Each row below holds a small network's activations on one input, seen along a few directions.
In each table, some parts of the input vary, and every possible input appears once, in random order.
A made-up example of a description, with smaller parts first: values(3) and (point or line(11) or (line(6) and ring(8))).
Shared parts are said once, and a part with two or three values counts as separate values.

Table:
x1: [  9.5 -72.9 -23.4  10.4  52.9 -71.3  39.4 -47.9   5.7  53.2  53.6]
x2: [-17.3  -3.3  26.2 -40.4 -37.2 -10.5  14.1  18.4  13.0 -11.7  17.9]
x3: [ -0.5  16.3  21.4 -25.5 -14.2 -19.8  -5.7  18.9   5.7 -13.5  17.3]
x4: [  5.8   7.6  19.9 -20.1 -15.9  -9.4 -11.5   2.4 -14.4 -21.5   4.0]
x5: [-15.4 -95.0 -15.3  -1.0  23.4 -58.0  66.4 -47.6  14.9  60.6  59.4]
x6: [ -4.8  32.2 -21.2  42.3  10.2  41.2 -14.8   2.0  -6.2  -6.7 -42.5]
x7: [ 12.1  38.4 -15.6  23.7  -0.4  30.0 -22.4   7.5   7.5  -6.3 -24.2]
x8: [ -1.8  15.0  -1.1   4.4   4.7  28.2 -26.1   7.8  -1.8 -11.6 -25.0]
x9: [ 11.8  24.7   8.3  -1.4   1.1  13.6 -16.8  12.7  -1.8 -12.4  -7.7]
x10: [ 28.9  55.0   3.5   2.4  -8.7 -12.5  -0.5  23.9  22.0   6.9   5.3]
x11: [ 22.5  28.4  17.5 -12.0  -4.8  -4.3  -9.1   5.6  -6.4  -6.5  -7.3]
x12: [-10.8 -12.5  24.9 -35.4 -39.0   0.4   7.9   1.7  -7.8 -19.6   3.9]
x13: [ -5.1   3.3  10.4  -8.1  -9.6   8.9 -18.9  10.1 -10.5 -27.2   3.7]
x14: [ 25.0  46.5  -6.1  17.8  -4.0  15.3 -13.1  12.8   7.2  -7.0  -7.8]
x15: [ 16.0  35.6  18.4 -17.2  -3.4 -14.4  -3.3  22.7  13.5   1.5   5.7]
x16: [-18.5   8.4  -6.8  24.0  15.1  39.2 -18.4   2.3 -15.1 -11.6 -43.4]
x17: [-37.2 -29.8   5.0 -15.7 -29.7  34.7  -7.3   6.6  -4.1 -23.0 -14.3]
x18: [-53.2 -36.9  -0.7   5.0 -18.6  45.3   0.3   2.4 -17.2 -21.6 -32.6]
x19: [-22.9 -18.5  14.6 -22.7 -33.2  20.2   0.9  10.7  -3.5 -25.1   3.2]
x20: [-35.3 -14.0  -4.1  18.8   4.6  34.2 -19.9   0.8 -24.3 -25.2 -32.2]
x21: [ 29.7 -47.0 -28.8  10.9  66.1 -67.5  45.4 -45.3  13.0  72.8  40.6]
x22: [ 45.0 -23.4 -51.5  34.2  56.6 -64.8  47.5 -40.6  19.6  82.6  43.2]
x23: [35.4 49.3  3.1  7.4 -9.5 -2.0 -6.3  6.4  2.3 -0.8 -7.2]
x24: [-19.2  -7.5   1.4  -1.8  -6.2  23.2 -27.8   5.8 -11.2 -26.2 -13.6]
The inputs of x19 and x9 match in every part but one. If x18 is changed in the same way as x19 into x9, which row does it become?
Answer: x16
What do these inputs look like to the network?
Answer: line(4) and (point or line(5))
List by row number the other rows that have the line(4) part in common with x14.
Answer: x6, x7, x10, x22, x23
Which other rows does x13 become when the line(5) part takes its other values? List them by row number.
Answer: x3, x4, x20, x24

Table:
x25: [ 35.6  46.1   7.1  -8.3 -26.7   2.2   1.8  16.1  14.0   0.4  -1.1]
x26: [ -0.7  -2.6 -13.1  12.7 -26.0  20.0   7.8  -9.0   5.7   0.4  -2.0]
x27: [ 11.4 -11.4  -7.5  -0.2   8.2 -34.8  47.3 -13.4  19.7  38.7  26.5]
x28: [ 18.8 -19.3  -2.8   2.7  41.5 -44.0  21.1 -26.2  -5.1  26.9  21.6]
x29: [-13.9  27.5   9.2   0.8 -40.0  37.5  -4.4  15.5   0.1 -19.3 -33.1]
x30: [-40.0   5.2   6.1   6.4  14.5  41.9 -34.6  21.1 -13.5 -29.3 -44.4]
x31: [-20.7 -18.4  -6.5  10.6  10.5  35.6 -18.5  -3.3 -24.4 -19.3 -32.3]
x32: [  6.2   5.9 -11.4  13.3  -1.1 -20.6  16.3   7.0  16.3  18.7  21.2]
x33: [-24.8 -65.9 -10.8   8.4  47.6 -18.1  19.6 -28.7  -5.5  31.8   7.7]
x34: [-35.5 -33.4 -24.6  14.0   5.8   7.3  17.6   4.4  16.4  20.7   8.6]
x35: [ 14.5  -1.5  -8.3  14.0  32.3 -28.8  -9.3  -8.5  -7.8   4.7  15.3]
x36: [ 17.1  68.7  20.0 -12.7 -22.4   8.4 -13.9  39.7  22.0  -7.9 -10.2]
x37: [ -8.9  24.1  10.3   0.9  -6.1  33.0 -29.3   2.9 -27.7 -33.0 -40.1]
x38: [  9.1  20.8  -7.6  13.3 -11.7   5.1   4.3   9.1  18.0   0.2  11.1]
x39: [ 12.7  26.3   3.4   5.8 -29.3  16.4   7.6   9.8   3.2  -7.8 -10.0]
x40: [  3.2   5.1  -3.5   3.6 -43.3  33.7  11.8  -8.0  -9.4 -10.7 -21.0]
x41: [ 41.2   1.1   2.9 -10.8  39.1 -60.8  11.3 -17.3  10.5  36.2  29.9]
x42: [  8.5  -3.4   0.4   8.3  -9.7  24.8 -15.0 -20.9 -35.2 -21.9 -30.0]
x43: [ -2.9 -19.0 -18.1  12.3 -15.2  -4.5  22.3 -15.7   3.7  16.8   7.3]
x44: [ 34.4   8.9  -2.2 -12.4   8.1 -49.6  37.5  -5.4  32.4  45.5  34.7]
x45: [-26.9 -13.1  -9.6   9.2 -24.6  42.4   6.9   6.7   5.4  -8.2 -25.9]
x46: [ -5.4  50.0  16.3   1.0 -25.4  22.2  -9.1  35.9  11.8 -15.7 -19.2]
x47: [-58.4 -81.8  64.8 -84.4 -43.5 -17.9 -10.7   8.6 -36.1 -61.1  35.0]
x48: [  7.9 -45.2  -7.2   3.7  24.6 -26.4  24.8 -43.7 -18.3  26.4   8.0]
x49: [-45.0  12.4   1.9   1.9 -19.4  48.3  -8.1  34.1  13.7 -15.6 -35.4]
x50: [-25.4 -26.7 -15.9  19.1  28.8  23.9 -21.8  -5.2  -8.4  -8.6  -9.1]
x51: [-67.7 -77.0  63.8 -88.0 -79.0  -9.8  13.6  16.6  -6.5 -48.0  41.8]
x52: [ 32.0  39.3  -3.1  -1.5  -8.6 -11.5  -1.7  14.9  29.1   9.4  18.5]
x53: [ 41.5  42.4   9.1  -8.2   4.5  -3.8 -21.9   5.3 -11.7 -11.5  -5.3]
x54: [ 38.3  35.6  -0.3  -3.7  22.3 -17.4 -25.8   5.8   4.4  -1.3  14.7]
x55: [ 37.1  18.5  -3.6  -2.0  32.7 -45.4 -15.1  -1.7   6.5  13.5  23.4]
x56: [-27.3 -44.9 -18.7  17.9  39.6  -3.0 -10.8  -9.8  -7.6   9.6   0.4]
x57: [-31.7 -53.9 -16.8   5.0  12.4  -7.5  45.3 -14.7  20.0  41.4  14.6]
x58: [ 18.3  21.7   5.5   6.9   4.6  10.3 -17.6  -1.3 -24.9 -19.5 -15.3]
x59: [  6.1  -8.2 -11.8  13.1   8.5  14.4 -16.6 -23.2 -21.6 -12.9  -8.0]
x60: [  0.0 -38.5 -10.1   1.1  -7.9 -19.7  50.7 -32.3   6.8  39.5  12.8]
x61: [  0.2  46.1  18.6   0.5   8.2  15.6 -33.6  23.2 -14.8 -28.8 -26.0]
x62: [ 23.3  64.6  22.9 -14.0   7.5   0.2 -39.8  29.0   0.9 -20.2 -16.8]
x63: [ 29.8  26.7  -8.9  -4.1   2.9 -35.1  12.5  11.3  26.5  25.3  29.5]
x64: [  5.1 -27.0 -15.2  13.1  19.2 -12.9  -4.7 -30.1 -21.1   3.6   0.6]
x65: [-32.0 -19.9 -21.0  16.1  -5.9  31.3   3.1   4.8  21.7   1.1  -3.4]
x66: [ 15.2  14.1  -3.8  14.5  22.4  -2.7 -20.9  -3.3  -9.2 -10.0   5.4]
What do these inputs look like to the network?
Answer: values(2) and (point or (line(4) and line(5)))
The inputs of x32 and x35 match in every part but the values(2) part. If x65 is changed in the same way as x32 into x35, which row does it become?
Answer: x50
Which other rows does x31 become when the line(5) part takes its other values? List them by row number.
Answer: x30, x33, x50, x56

Table:
x67: [-38.4  11.6  26.0 -23.1 -46.0  63.4 -34.5  31.3 -16.0 -60.7 -40.2]
x68: [-25.6 -45.0  -4.0   5.9  12.1   3.9   2.3 -14.5 -10.0  -1.5   2.2]
x69: [-22.0 -30.0   9.0 -17.7  -7.8 -10.9  14.7  -0.6   3.1  -1.6  16.9]
x70: [-22.2 -35.8  -2.5   1.0   3.5   1.8  17.3 -13.7  -6.1   7.1  -0.7]
x71: [ 22.2  12.9 -14.2  18.2  23.5 -11.5   8.0 -10.1   5.5  25.3  -3.1]
x72: [ 18.1   6.7 -20.5  20.8  32.6 -11.4  -5.2 -11.2   0.0  17.2   1.3]
x73: [ 24.1  14.8 -14.4  12.2   6.3 -11.3  11.3  -2.8  15.7  25.1   9.4]
x74: [-20.1 -33.3  -3.8  -6.9 -13.7  -0.9  20.9  -8.0   1.0   4.3  10.3]
x75: [ 23.7  20.5  -1.9   2.2  14.1 -23.0   6.3   4.1  17.3  20.4  15.6]
x76: [ 37.0  23.0   2.8  -2.2  12.1 -30.6  -1.3  -4.1   5.4  12.3  16.6]
x77: [ 13.5  83.9   9.8  11.2 -27.5  48.8 -46.7  36.8  -6.7 -41.9 -44.3]
x78: [-10.2 -29.3  13.8 -21.8  -9.0 -18.2   7.1  -7.3  -9.2  -6.0  15.9]
The inputs of x70 and x71 match in every part but one. If x69 is changed in the same way as x70 into x71, which row does it become?
Answer: x75
What do these inputs look like to the network?
Answer: values(2) and (point or line(5))
